Each row below holds a small network's activations on one input, seen along a few directions.
In each table, some parts of the input vary, and every possible input appears once, in random order.
Descriptions start from the smaller parts, as in this example, which fits no table here: one of 2 separate values, together with either a single point or one of 11 places around a ring or (one of 4 places along a line, together with one of 5 places around a ring).
Shared parts are said once, and a part with two or three values counts as separate values.
In the rows, 128 means zero.

Other details of the inputs shift rows strongly along two fixed directions, in all tables alike. That doesn't count.

A family of inputs:
x1: [ 52 130 180 190 120 147  88 122 143 105 135 116 137]
x2: [ 82 124 161 184 122 143  95 125 154 125 116 134 133]
x3: [149 127  80  82 110 124 141 107 108 153 107 148 161]
x4: [138 134 129 127 121 118 125 124 127 143 119 133 129]
x5: [139 125 117 121 118 126 128 117 120 142 121 145 138]
x6: [ 66 143 127 142 104 143  97  99 105 133 118 121 196]
x7: [122 122 130 131 117 150 135 134 134 120 120 122 172]
x8: [ 68 133 183 201 146 130  91 137 138 129 136 114 138]
x9: [ 54 134 165 199 121 148  94 123 142 108 138 115 132]
x10: [ 87 120 169 175 111 166 105 136 147 103 128 114 164]
x11: [135 122 136 143 142 123 148 140 155  95 161 116  41]
x12: [141 114 126 120 129 141 142 128 139 124 121 126 157]
x13: [153 130 125 102 158 111 144 141 129 133 149 127  95]
x14: [ 76 128 170 198 139 136 102 119 139 123 136 125 134]
x15: [153 129 103 111 116 126 141 131 141 119 136 127  76]
x16: [136 141  64  60 116 133 159 102  90 152 108 133 186]
x17: [133 128 140 112 145 132 131 139 109 130 120 122 152]
x18: [125 134 133 123 127 125 106 137 123 147 125 138 147]
x19: [ 79 144 145 132 135 145  97 120 108 153 115 128 207]
x20: [ 75 133 182 184 149 138  99 139 140 131 131 113 136]
x21: [143 144  88  75 137 114 137 115  92 160 126 131 173]
x22: [162 123 112 107 149 115 162 124 128 129 144 131  86]
x23: [130 118 142 134 123 149 130 123 126 131 120 128 183]
x24: [ 88 127 159 192 117 135  90 119 136 132 124 137 144]
x25: [152 121 162 133 173 121 136 166 154 102 151 119  58]
x26: [177 127  95  71 111 119 145 121  90 144 103 137 175]
x27: [131 140 111 112 121 118 108 125 111 156 121 138 163]
x28: [148 134  64  69 126 116 158  96  96 152 117 137 165]
x29: [ 99 113 183 195 125 149  93 139 144 109 119 132 141]
x30: [170 127 125 112 156  99 165 139 138 122 151 122  55]
x31: [151 132 107 107 116 120 134 127 142 119 134 124  79]
x32: [134 120 137 144 159 121 149 134 162 111 144 121  57]
x33: [111 130 150 152 112 123 106 122 122 139 118 137 153]
x34: [110 136 117 111 119 132 128 114 117 124 131 121 139]
x35: [108 127 130 127 127 147 131 130 118 113 115 128 159]
x36: [137 121 121 121 105 144 123 134 123 109 119 127 137]
x37: [ 76 125 163 187 103 148  89 129 145 111 130 129 127]
x38: [126 134  94 121 105 124 127 118 117 140 117 137 148]
x39: [167 119 101 101 119 128 150 142 126 115 119 131 114]
x40: [144 123 131 152 135 120 139 149 169 109 142 126  42]
x41: [119 123 120 123 136 127 140 114 127 129 127 133 133]
x42: [133 129 137 137 146 120 141 137 161  97 155 109  40]
x43: [169 118  84  73 113 129 146 117 104 137 101 142 169]
x44: [156 118 156 155 149 105 129 158 159 120 151 124  41]
x45: [149 121 138 124 129 127 120 147 119 132 117 125 143]
x46: [ 99 121 148 143 136 148 120 124 126 115 112 131 160]
x47: [168 123  89 107 129 105 150 122 137 133 131 138  83]
x48: [180 123 119  99 163  98 167 146 133 129 155 119  54]
x49: [ 98 133 120 131 124 138 132 121 120 129 124 128 154]
x50: [169 137  81  65 108 110 147 110  90 163 109 143 166]
x51: [112 127 134 122 104 153 116 120 124 119 118 116 191]
x52: [136 130  84  78 128 127 153 103 102 148 115 138 167]
x53: [146 124 136 115 124 133 138 128 121 136 119 122 177]
x54: [ 99 132 154 150 130 126 118 118 118 135 126 127 156]
x55: [174 126 115 104 139 104 143 145 130 142 136 130  83]
x56: [ 93 141 141 136 117 142  85 125 115 156 108 137 198]
x57: [ 93 139 137 155 102 127  94 109 107 153 107 136 195]
x58: [122 123 147 159 145 128 140 145 162  94 161 113  38]
x59: [106 140 130 137 127 119 122 110 107 145 123 126 168]
x60: [118 132 140 129 145 124 127 134 118 142 131 121 139]
x61: [165 117 156 139 153 119 124 169 155 109 143 123  67]
x62: [ 63 129 160 180 125 147 108 126 135 117 127 126 152]
x63: [ 77 131 153 192 105 142  88 127 146 114 132 125 122]
x64: [134 116 187 172 160 134 118 170 175 106 153 112  89]
x65: [ 71 135 135 154  87 157  88 112 115 134 109 135 193]
x66: [120 132 120 118 133 135 136 107 112 143 121 132 159]
x67: [125 115 166 169 124 135 107 152 161  84 137 116  73]
x68: [178 116  96  98 131 107 157 127 140 127 134 141  72]
x69: [178 123 107  80 143 118 165 140 134  95 144 116  56]
x70: [153 126 102  77 131 136 151 112  92 136 111 139 173]
x71: [182 131 111  94 158  98 173 134 136 127 147 120  56]
x72: [149 132  80  65 120 126 155  94  81 158 115 144 191]
x73: [128 131 112 111 101 127 119 116 122 126 125 132 130]
x74: [132 125 117 120 111 129 122 110 111 145 116 148 161]
x75: [138 135 115 122 123 112 118 128 113 154 122 131 143]
x76: [107 130 122 141 108 136 117 127 129 132 118 137 144]
x77: [143 139  64  75 119 120 160 106  96 146 121 131 158]
x78: [179 121 134 107 159 108 164 147 136 107 142 121  62]
x79: [ 59 140 137 148 107 162 102 106 113 130 114 122 196]
x80: [169 132 107  94 134 110 141 137 123 150 126 129 107]
x81: [135 113 189 180 157 132 124 168 171 108 148 106  89]
x82: [126 128 106 119 106 129 130 122 121 134 118 140 142]
x83: [171 132 110  84 161 106 156 144 129 136 150 126  81]
x84: [115 122 162 179 133 131 110 133 157 121 132 134  91]
x85: [149 124 148 141 146 111 119 154 153 125 148 132  68]
x86: [153 132  77  53 114 141 157 113  88 126 114 130 169]
x87: [136 126 134 142 121 120 122 138 156 106 144 123  59]
x88: [160 132  92 104 113 108 137 123 134 122 139 125  77]
Description of these inputs: one of 8 places along a line, together with either one of 3 separate values or (one of 2 separate values, together with one of 4 places along a line).
Changing only the place on the line of 8 turns x2 into x84. The same change can be made to x12. Which row results?
> x23
Changing only the place on the line of 8 turns x79 into x32. The same change can be made to x9. Which row results?
> x28
Changing only the place on the line of 8 turns x6 into x21. The same change can be made to x42. Which row results?
> x19
Start at x13 and move only the place on the line of 8, one step at a time. The first step leads to x48. Which rows follow, in order?
> x54, x72, x41, x62, x11, x1
List by row number the other rows that have the place on the line of 8 in common with x7.
> x16, x35, x38, x39, x40, x49, x62, x76, x77, x82
Which other rows does x87 become when the choice among 2 separate values takes its other values? List them by row number.
> x34
List by row number the other rows that have the place on the line of 8 in common with x33.
> x4, x26, x30, x50, x53, x54, x57, x59, x71, x78

A family of inputs:
x89: [111 121 158 159 151 117 124 142 138 133 142 124 120]
x90: [ 72 123 166 183 110 162  89 136 153  90 126 118 140]
x91: [155 119 112 135 148 107 158 136 163 109 157 122  12]
x92: [190 124  94  62 139 125 171 133 103 133 127 130 140]
x93: [ 93 139 111 133 110 134 121  99 122 139 125 128 165]
x94: [ 92 124 126 133  95 153 116 100 111 122 103 138 193]
x95: [143 131 118  79 128 143 141 129 101 136 113 122 187]
x96: [146 134 131 117 151 109 133 137 122 149 134 130 107]
x97: [149 120 138 133 119 131 104 137 131 150 115 142 158]
x98: [ 78 146 117 134  98 138  99  97 102 152 110 139 185]
x99: [115 112 176 167 141 140 120 138 137 113 126 128 145]
x100: [123 131 166 161 155 109 106 142 140 134 147 122  90]
x101: [159 128  82 100  88 120 131 119 117 139 109 142 140]
x102: [ 77 140 115 134 103 141 103  99 109 147 108 142 186]
x103: [160 124  96  89 121 131 162 134 135 102 142 120  84]
x104: [177 136  88  67 150 102 161 128 105 155 124 139 127]
x105: [150 112 186 165 167 125 130 178 182  82 151 103  38]
x106: [137 131 149 144 161 115 140 138 145 132 143 120  96]
x107: [ 69 123 167 192 113 160 102 129 146  96 123 120 140]
x108: [165 141  64  73 113  98 148 109  99 145 136 132 107]
What do these inputs look like to the network?
> one of 2 separate values, together with either a single point or one of 4 places along a line or one of 5 places along a line
Changing only the choice among 2 separate values turns x89 into x91. The same change can be made to x106. Which row results?
> x93
Which other rows does x103 become when the choice among 2 separate values takes its other values? List them by row number.
> x95

A family of inputs:
x109: [ 70 137 164 184 148 130 100 129 145 125 140 120 107]
x110: [ 94 121 176 193 144 134 112 132 152 124 135 126 125]
x111: [143 124 121 119 145 127 156 146 156  94 155 110  49]
x112: [178 120 140 119 153 109 144 155 134 121 141 122  78]
x113: [182 117 152 121 154 115 146 160 150 105 147 119  60]
x114: [ 93 118 168 185 134 141 111 131 140 116 121 127 142]
x115: [157 122 103 119 113 129 143 140 156 104 142 126  60]
x116: [177 125 148 129 165 102 146 158 149 130 153 121  59]
x117: [152 142  57  68  94 114 142  96  93 165 110 143 168]
x118: [171 128 138 112 167  97 138 157 139 141 141 126  78]
x119: [ 88 127 168 180 147 132 105 134 145 135 123 132 140]
x120: [148 135  79  74 123 117 155 107  94 133 127 127 138]
x121: [ 99 119 157 155 116 156 114 117 126 118 114 135 179]
x122: [146 141  80  74 129 112 157 103  98 149 134 128 139]
x123: [104 121 179 161 136 148  98 156 145 113 128 116 153]
x124: [ 85 130 136 166  89 141  91 112 121 127 114 138 160]
x125: [ 71 141 115 108  93 157 108  89  81 139  98 131 243]
x126: [ 80 138 134 162 102 134  87 113 125 147 117 144 158]
x127: [166 121  86  71 125 137 165 127 117 130 117 130 155]
x128: [155 135  61  60  83 128 142  98  94 142 101 142 169]
What do these inputs look like to the network?
> one of 4 places along a line, together with one of 5 places along a line
Changing only the place on the line of 5 turns x127 into x119. The same change can be made to x123. Which row results?
> x118
Which other rows does x110 become when the place on the line of 4 takes its other values? List them by row number.
> x116, x117, x122
